A =
array([[ -22,  -65,  113, -213,  -47,  238,  233,  175, -413,  -64,  789,
        -773,  518,   65],
       [-324, -226,  221, -190, -362,  416,  335,  244, -455, -143,  602,
        -170,  199,  209],
       [-937, -372,  434,   70, -809,  625,  281,  205, -465,  -94,  172,
         802, -515,  320],
       [-400,  115,   63,  404, -108, -214, -512, -412,    8,  260, -377,
          40, -538, -296]])
A[0,0] -> -22
A[3,13] -> -296
A[3] -> [-400, 115, 63, 404, -108, -214, -512, -412, 8, 260, -377, 40, -538, -296]
A[2,8] -> -465
A[0,8] -> -413
A[3,2] -> 63
A[0,5] -> 238
A[:, 2] -> [113, 221, 434, 63]
A[1,9] -> -143
A[0] -> [-22, -65, 113, -213, -47, 238, 233, 175, -413, -64, 789, -773, 518, 65]
A[1,3] -> -190
A[2] -> [-937, -372, 434, 70, -809, 625, 281, 205, -465, -94, 172, 802, -515, 320]
A[1] -> [-324, -226, 221, -190, -362, 416, 335, 244, -455, -143, 602, -170, 199, 209]
A[3,7] -> -412
A[3,4] -> -108
A[2,2] -> 434
A[2,0] -> -937
A[3,10] -> -377
A[:, 6] -> [233, 335, 281, -512]
A[2,6] -> 281
A[2,7] -> 205
A[2,13] -> 320
A[2,4] -> -809
A[2,5] -> 625
A[3,3] -> 404
A[1,2] -> 221
A[0,1] -> -65
A[0,11] -> -773

M =
[[-0.07 -4.82  1.93 -2.12  1.23 -4.33 -3.38  3.13  1.10]
 [ 0.83 -4.22  1.78 -0.02  1.47 -1.40 -0.99  0.65  0.85]
 [ 5.28  0.51 -0.04 -1.76 -0.79  0.30 -2.64  0.17  1.57]
 [-3.77 -1.74 -1.10  1.03 -0.02  0.38 -1.46 -2.39  2.73]
 [ 0.49 -4.23 -1.25 -0.04  0.66 -2.51 -2.57 -4.98 -0.47]
 [-2.08 -2.16 -3.75 -1.90  2.15 -0.40 -1.85  1.14  4.57]
 [-2.42  2.73 -0.52 -0.40 -1.18 -3.28  1.74 -2.51  2.13]]
M[0][0] -> -0.07
M[5][0] -> -2.08
M[5][8] -> 4.57
M[3] -> [-3.77, -1.74, -1.10, 1.03, -0.02, 0.38, -1.46, -2.39, 2.73]
M[2][6] -> -2.64
M[4][1] -> -4.23
M[1][5] -> -1.40
M[2][0] -> 5.28
M[0][8] -> 1.10
M[6] -> [-2.42, 2.73, -0.52, -0.40, -1.18, -3.28, 1.74, -2.51, 2.13]
M[3][6] -> -1.46
M[:, 8] -> [1.10, 0.85, 1.57, 2.73, -0.47, 4.57, 2.13]
M[4][0] -> 0.49
M[1][8] -> 0.85
M[6][1] -> 2.73
M[3][3] -> 1.03
M[:, 0] -> [-0.07, 0.83, 5.28, -3.77, 0.49, -2.08, -2.42]
M[2][7] -> 0.17
M[1][4] -> 1.47
M[:, 2] -> [1.93, 1.78, -0.04, -1.10, -1.25, -3.75, -0.52]
M[:, 4] -> [1.23, 1.47, -0.79, -0.02, 0.66, 2.15, -1.18]
M[5] -> [-2.08, -2.16, -3.75, -1.90, 2.15, -0.40, -1.85, 1.14, 4.57]
M[0][1] -> -4.82
M[4][5] -> -2.51
M[0][2] -> 1.93
M[0][5] -> -4.33
M[0][7] -> 3.13
M[5][6] -> -1.85
M[0] -> [-0.07, -4.82, 1.93, -2.12, 1.23, -4.33, -3.38, 3.13, 1.10]
M[2][1] -> 0.51
M[3][0] -> -3.77

X =
[[-0.059 -0.019  0.028 -0.019 -0.047 -0.021 -0.056  0.007 -0.028]
 [-0.005 -0.034  0.041 -0.048 -0.055 -0.015  0.020  0.006 -0.164]
 [-0.025 -0.011 -0.044  0.057 -0.060 -0.010 -0.070 -0.011  0.060]
 [-0.016 -0.019  0.079  0.166  0.172 -0.003  0.104  0.000  0.140]
 [ 0.015 -0.007 -0.076  0.042 -0.012 -0.023 -0.057 -0.023 -0.120]
 [ 0.019 -0.036 -0.117 -0.048 -0.127 -0.018 -0.097 -0.006  0.033]
 [-0.011 -0.013 -0.054  0.011 -0.085 -0.044 -0.039 -0.034  0.073]
 [-0.026 -0.026  0.114  0.097  0.024 -0.044  0.117 -0.030  0.140]
 [ 0.006 -0.022  0.019 -0.002  0.046 -0.016  0.056 -0.007  0.001]
 [-0.011 -0.006  0.006 -0.112 -0.111 -0.019  0.020 -0.005 -0.103]
 [ 0.007 -0.029 -0.073  0.029 -0.060 -0.031  0.059 -0.013  0.142]
 [ 0.027 -0.028  0.082  0.055 -0.060 -0.012  0.072 -0.027 -0.086]]
Rows and columns are counted from 0.
(0, 0) => -0.059
(5, 1) => -0.036
(6, 2) => -0.054
(5, 4) => -0.127
(10, 7) => -0.013
(11, 6) => 0.072
(4, 0) => 0.015
(11, 4) => -0.060
(2, 4) => -0.060
(7, 0) => -0.026
(8, 6) => 0.056
(1, 6) => 0.020
(6, 3) => 0.011
(10, 0) => 0.007
(8, 1) => -0.022
(4, 8) => -0.120
(1, 3) => -0.048
(7, 6) => 0.117
(2, 1) => -0.011
(8, 5) => -0.016
(2, 5) => -0.010
(2, 0) => -0.025
(10, 5) => -0.031
(3, 0) => -0.016
(8, 7) => -0.007
(8, 0) => 0.006
(5, 2) => -0.117
(8, 3) => -0.002
(5, 0) => 0.019
(8, 4) => 0.046
(3, 6) => 0.104
(1, 8) => -0.164
(9, 4) => -0.111

grid =
0.69,-0.13,0.38,0.34,0.79,-2.16,0.63,0.22,0.71,0.05,0.68,0.12,0.75,-0.27,-1.03
-0.04,0.43,0.83,0.09,-0.62,0.51,-0.15,-0.03,-1.04,-0.12,1.05,-0.10,-2.36,-0.41,-3.40
-0.13,0.70,-0.38,-0.16,0.44,-0.37,0.17,1.35,-0.02,0.40,0.16,0.21,-0.95,2.25,0.33
0.22,0.53,-1.30,0.23,-0.03,-0.19,0.01,-0.36,-0.12,0.05,1.20,-0.29,2.91,-3.22,2.62
-0.14,-1.16,-1.17,0.05,0.81,-0.16,0.64,0.28,-0.69,0.42,1.92,-0.06,0.48,-2.27,0.63
1.06,0.81,-0.88,-0.57,-0.07,1.25,0.79,1.02,-0.13,0.56,-0.59,0.58,1.19,-5.20,-2.28
-0.22,0.16,0.33,0.30,0.61,-0.51,1.13,1.06,0.51,-0.31,-1.71,-0.07,-0.77,0.06,1.16
0.28,0.96,0.20,-0.05,-0.08,1.66,1.06,1.13,-1.32,-0.08,-1.90,0.32,0.51,-0.54,0.72
0.14,-0.66,0.55,0.91,-1.55,-1.69,1.34,-0.64,2.22,-0.25,-0.20,0.29,3.35,-2.64,-0.03
0.02,0.16,0.18,-0.95,-0.58,-0.81,0.50,0.03,0.06,0.19,-1.29,-0.35,-2.92,0.22,-0.32
0.35,-0.77,-0.52,-0.08,0.41,-0.28,-0.33,-0.49,0.66,0.13,0.35,-0.16,-2.52,-0.52,-1.07
-0.60,-0.33,0.45,-0.45,-0.39,-0.47,0.52,0.21,-0.55,-0.15,0.20,-0.48,0.50,2.06,-0.62
grid[0,0] -> 0.69
grid[9] -> [0.02, 0.16, 0.18, -0.95, -0.58, -0.81, 0.50, 0.03, 0.06, 0.19, -1.29, -0.35, -2.92, 0.22, -0.32]
grid[5] -> [1.06, 0.81, -0.88, -0.57, -0.07, 1.25, 0.79, 1.02, -0.13, 0.56, -0.59, 0.58, 1.19, -5.20, -2.28]
grid[6,13] -> 0.06
grid[0,10] -> 0.68
grid[2,0] -> -0.13
grid[0] -> [0.69, -0.13, 0.38, 0.34, 0.79, -2.16, 0.63, 0.22, 0.71, 0.05, 0.68, 0.12, 0.75, -0.27, -1.03]
grid[4,3] -> 0.05
grid[:, 8] -> [0.71, -1.04, -0.02, -0.12, -0.69, -0.13, 0.51, -1.32, 2.22, 0.06, 0.66, -0.55]
grid[1] -> [-0.04, 0.43, 0.83, 0.09, -0.62, 0.51, -0.15, -0.03, -1.04, -0.12, 1.05, -0.10, -2.36, -0.41, -3.40]
grid[5,8] -> -0.13
grid[10,4] -> 0.41
grid[3,7] -> -0.36
grid[1,10] -> 1.05
grid[:, 14] -> [-1.03, -3.40, 0.33, 2.62, 0.63, -2.28, 1.16, 0.72, -0.03, -0.32, -1.07, -0.62]
grid[:, 5] -> [-2.16, 0.51, -0.37, -0.19, -0.16, 1.25, -0.51, 1.66, -1.69, -0.81, -0.28, -0.47]
grid[4,9] -> 0.42
grid[8] -> [0.14, -0.66, 0.55, 0.91, -1.55, -1.69, 1.34, -0.64, 2.22, -0.25, -0.20, 0.29, 3.35, -2.64, -0.03]
grid[11] -> [-0.60, -0.33, 0.45, -0.45, -0.39, -0.47, 0.52, 0.21, -0.55, -0.15, 0.20, -0.48, 0.50, 2.06, -0.62]
grid[4,1] -> -1.16
grid[0,1] -> -0.13
grid[4,6] -> 0.64
grid[9,3] -> -0.95
grid[4,13] -> -2.27
grid[3,9] -> 0.05
grid[:, 1] -> [-0.13, 0.43, 0.70, 0.53, -1.16, 0.81, 0.16, 0.96, -0.66, 0.16, -0.77, -0.33]
grid[8,12] -> 3.35
grid[7,2] -> 0.20
grid[9,10] -> -1.29
grid[1,6] -> -0.15
grid[11,5] -> -0.47
grid[6] -> [-0.22, 0.16, 0.33, 0.30, 0.61, -0.51, 1.13, 1.06, 0.51, -0.31, -1.71, -0.07, -0.77, 0.06, 1.16]
grid[3,13] -> -3.22
grid[6,9] -> -0.31
grid[4,5] -> -0.16
grid[:, 0] -> [0.69, -0.04, -0.13, 0.22, -0.14, 1.06, -0.22, 0.28, 0.14, 0.02, 0.35, -0.60]
grid[8,13] -> -2.64
